Each row below holds a small network's activations on one record, seen along a few directions.
Here are examples, each followed by its value of one field, N.
Records without N are marked absent.
The largest differences between rows may come from other fields.
Random noise pushes rows far along 14 fixed directions. That doesn't count. These rows show it; they differ only by the noise:
[  42   19 -368 -824 -130   20 -540  175  131  426  360  415 -308  -28
  268 -237  -36  -52 -192  163 -367  225  -20 -224   23  194]
[ 356   43    6  344  -34  -86  126  223  208  -64 -199  498   14 -163
 -350 -169 -788  302  127  -77  -73  220  -69  -73  247 -756]
[ 154  267  276   94  -90  162  112    3   61 -214   10 -286 -138 -173
 -132   10 -181   -9 -110   40   97   80   96  329 -298  466]
[ -34 -136  183 -253  191  -27   99  -48  161 -159   57   76  -39 -260
  319  -90  196  -57 -399  -58 -214  190  313   63 -101 -216]
[  15  520  222 -309  148 -199   61  201  302  -11  -54   38  -42  116
 -150 -227  -51 -210 -338 -373  -32   94 -173  -61  163  178]
[  -5  272 -136 -278   32   63  -38  258  -16  241 -388  396 -244  -42
  -11  305 -256  -38  392  -57 -161 -402 -191   93   12 -355]
[ 238   93  397 -244  478  453  343  101  373 -237 -743  167  221  -37
  198   47 -428 -249   29   99  282 -324 -404  -45 -102 -147]
[ -47  -40   20 -201    2  -25  -27  174  371  350  -36  -16 -253  -42
 -101 -184  -62  311  175  125 -206 -152 -232 -208 -188  438]
[ -95 -599   -4 -171 -109 -182  146  194   65  257 -216    5 -160 -231
  309  135    0  340  589  249 -256 -198   91   38  -74 -279]
[ -88  -75   84 -487 -323  304  171  201  203  146   29   25  397  -52
  417 -375 -315 -217  175  -24  141  -19 -383  134   99 -144]
[-494  289 -130  599  201   53 -147  124   12   46  -25   75  128   -8
 -445   96   96 -191  -28 -329 -112 -151   15  -16  323  -77]
[-510 -403  193  130  179  221 -188  -35  -15 -331  522   60  -73 -361
 -550  -25  368  342  127 -118 -311  320  433 -144  337 -173]
[-183 -207 -312  140 -302 -102  -57  134 -149 -134   70  233  199   21
  476  118 -317   35  283   32 -153  222  -80 -120  192  161]
[ 131  339  474 -118 -343  246  456 -225  134 -487  281    3 -107 -314
  214 -173 -169  322  -40 -262 -122   33   68  221 -648  -78]
[ 218 -163 -450  416 -392 -791  -98   60 -144  216 -140   59  -36  241
  -79 -150   -6  354  657  114  -56   14 -161 -290   88 -226]
[ -19  163  148  -35  123  124 -315 -148   13 -489  262  254 -108   45
  171   56   15  -54   20  -99 -211   57  191 -487 -139   90]

[ 112   52  118 -729  -62  -10   12   75 -155  -44  137   -1 -264 -103
   91  178  102  -44  -53   20  -11  175  116  348   -4  132] -> n8
[-291 -285 -553   27 -390 -195  366   49 -127  456   62  117  314 -221
  141 -284  205  273 -244  -65  -71  322 -186  460  185 -184] -> absent
[  38   18  183 -493   94 -207  345   43  221  -30 -192 -147  -28  118
 -254 -199  216  311  153    4  142   61 -477   -5   27  481] -> n7
[-356 -108  372 -165 -446  691  241  -61  353  287  522  -53  156 -269
  191 -437 -105  192  360 -184 -177 -492  -69   82 -418 -603] -> n7
[  11 -187  131  -41    6 -454  196  184  188    3   13 -161   38   59
   61  -96  -68   57 -207  -87 -154  304   88  -68  267  118] -> n6
[-209 -649  -50  199   46  691 -226 -265 -145 -217  209 -268  141  -51
 -239   64  197  340  513  606  216  -42 -117 -261 -154  656] -> n1
[-145 -134  248 -111  177 -201    3  151  112  108 -212 -380 -158  -42
 -253   41  324  -62  378   46    4 -219   35   60  126   75] -> n3
[ 204 -489  283  239  266  185  473 -522  164 -626 -287 -153  481  -92
  425 -266  367  146  -48  230  302   23  -55 -242 -424 -221] -> n3
[ 502    7 -328  285  145  112   18  -10   37   39 -468  260 -229   34
 -408  202 -486  414  236  430  161  -23 -379  -67 -132  377] -> n5
[-158 -224   75  224 -303   20 -105 -149 -266 -548  565  -39  161  -71
  205  -29  -96   82  104  -74  -71  501  323 -117   91   35] -> n1
[  34 -196 -126  -33 -284 -273  216  252  370  608  -16   85   -4  -64
  651 -275 -371  150 -269   23 -318  -20  -46  -34 -206   17] -> absent
[-423 -297 -140  173 -163  -81  398  107  -93  -35   61   82  273 -157
  -44  -21   41  342   65 -197  -46  299 -130  181  378  -77] -> absent
[ 198   52  237  -25  377 -255  -43 -162  -82 -586  197   64 -206   42
 -395  104  248  103 -392 -175  -29  490  415 -143  217   35] -> n8
[ 666  -50  379 -263  -45 -349  142  -21 -357 -185 -395 -276 -396   25
 -285  361   25  243  478  211  350  -99  120  193 -179 -243] -> n2
[ 178  -15   14 -408 -171  168  232   70  180  -68    7  188  182   89
  603  -79 -492 -171  -35   -3   19   35 -191  102  -33  -89] -> n5
[ -32  140  271  301   -9  238  157   -5   57 -475  -72  109  185  -52
   -4   72 -442  -38  130 -165  101   93  -70  -85   76 -120] -> n7
[-414 -231 -325  250  -85 -163   99  -49  103  559  132   33  -45  -47
 -489 -181  431  802  165  -43 -197 -123 -455 -297  -52  362] -> n2
[  54  198 -176   12 -161  -14  -81 -103 -297 -117  -71   32   48  111
 -261   19  179  132  349  -22  144  -22 -224  -70   -2   39] -> n6
[ 370  234   80 -269   97   54  126 -247 -182 -223 -193   42 -289  105
 -381  151  249  314  223   94  169 -122 -221  -44 -353   39] -> n1
[ -41  -53 -100 -297  -54  146 -221   66   68   -7  549  312 -281  -55
 -453  -96 -112  268   76  -72 -274  269  139  -94  277 -172] -> n5
[ 228 -109   65 -417  -57 -301 -402 -193 -277 -295  455  103 -466  131
  287  208  322  119  189    6 -325  127  506 -384 -153  -83] -> n4
[-110  457 -248  -21 -197  283 -233 -308 -526  -52    5  175 -200  -50
 -196  368  456   18  496  -94  -42 -541   28  191 -420 -422] -> n6
[-290 -451   58  -37 -449  377  322  258  351  164  467  191  396 -124
   49 -448 -691  393  176 -139  -98  290 -299   -1  398 -249] -> n8
[-379 -121 -812 -140 -263  453 -378 -160 -486  158  284  588  291  115
  637  222   40  -39  -54  106  -94   92 -317 -234   50  229] -> n2
[ 385  -71 -206  655  120 -218  254 -572  -13 -479   44  257  141   49
 -242 -349  252  547 -290  -20   38  295  -26 -406 -300 -455] -> n4
[-304  583  -50   29  109   65 -290  -84 -403 -475  351  400 -318  -24
 -210  535  261 -257 -100 -490 -404  -15  477  129  195 -437] -> n3
[  92  -62 -236  302  -66 -205 -152  -27   -3  -29   46  163   39   29
  189  -94 -222   33 -160   23 -147  168   74 -181   44  -98] -> n4

Here are new rows. What is N for each?
[ 170 -399 -126 -304  275  323 -290  -97 -184 -104 -130  229   32    8
   41  129   10   -4    1  403  203  166  -93 -321  126   66] -> n2
[ 276  -34  -89 -451 -106 -310 -261  135 -167  -35  -45   17 -242  291
 -144  104  -57  112  395  191  136  188 -194 -275  201  493] -> n8
[-335 -271  307 -220  236  338   63 -101  -94  -80 -104 -185   66  -54
  205  271  400   27  180   25   67 -365  -15 -106 -109  121] -> n2
[ 169 -173   61 -718   98  148 -116 -118 -124  -60  -52 -235  -20 -114
   -4  -56  397 -185 -169  327  212  186   80  272  -23  154] -> n6
[-304    7  -18  -92 -471 -590   80  -94 -417 -222  373 -224  -40  -37
   40  -51  587  137  251 -351 -135  278  264  202   89  -61] -> absent
[  57   66  299 -480 -115  339 -317   -6  -98 -171  -41 -157 -266  117
  152  177  -48  -46  803  283   86 -434 -153 -247 -370  513] -> absent
[ -12  -22  -57 -187  397 -145 -146  -20  -12  -67 -201  177 -313 -158
  209  288  242   66 -362   85 -302  109  266 -137  -99  215] -> n6
[ 369  208 -186 -384  -37 -290  -17    9   -9  -30 -131   77  -61  444
 -221  -91  -53   69  134   75  236  130 -489 -178  156  441] -> n8
[  23  167   87  385  158  148  139   40  384  -22 -166  276   27  -61
  -69 -215 -390  285 -104  -52  -83 -108 -297 -332 -226   29] -> absent
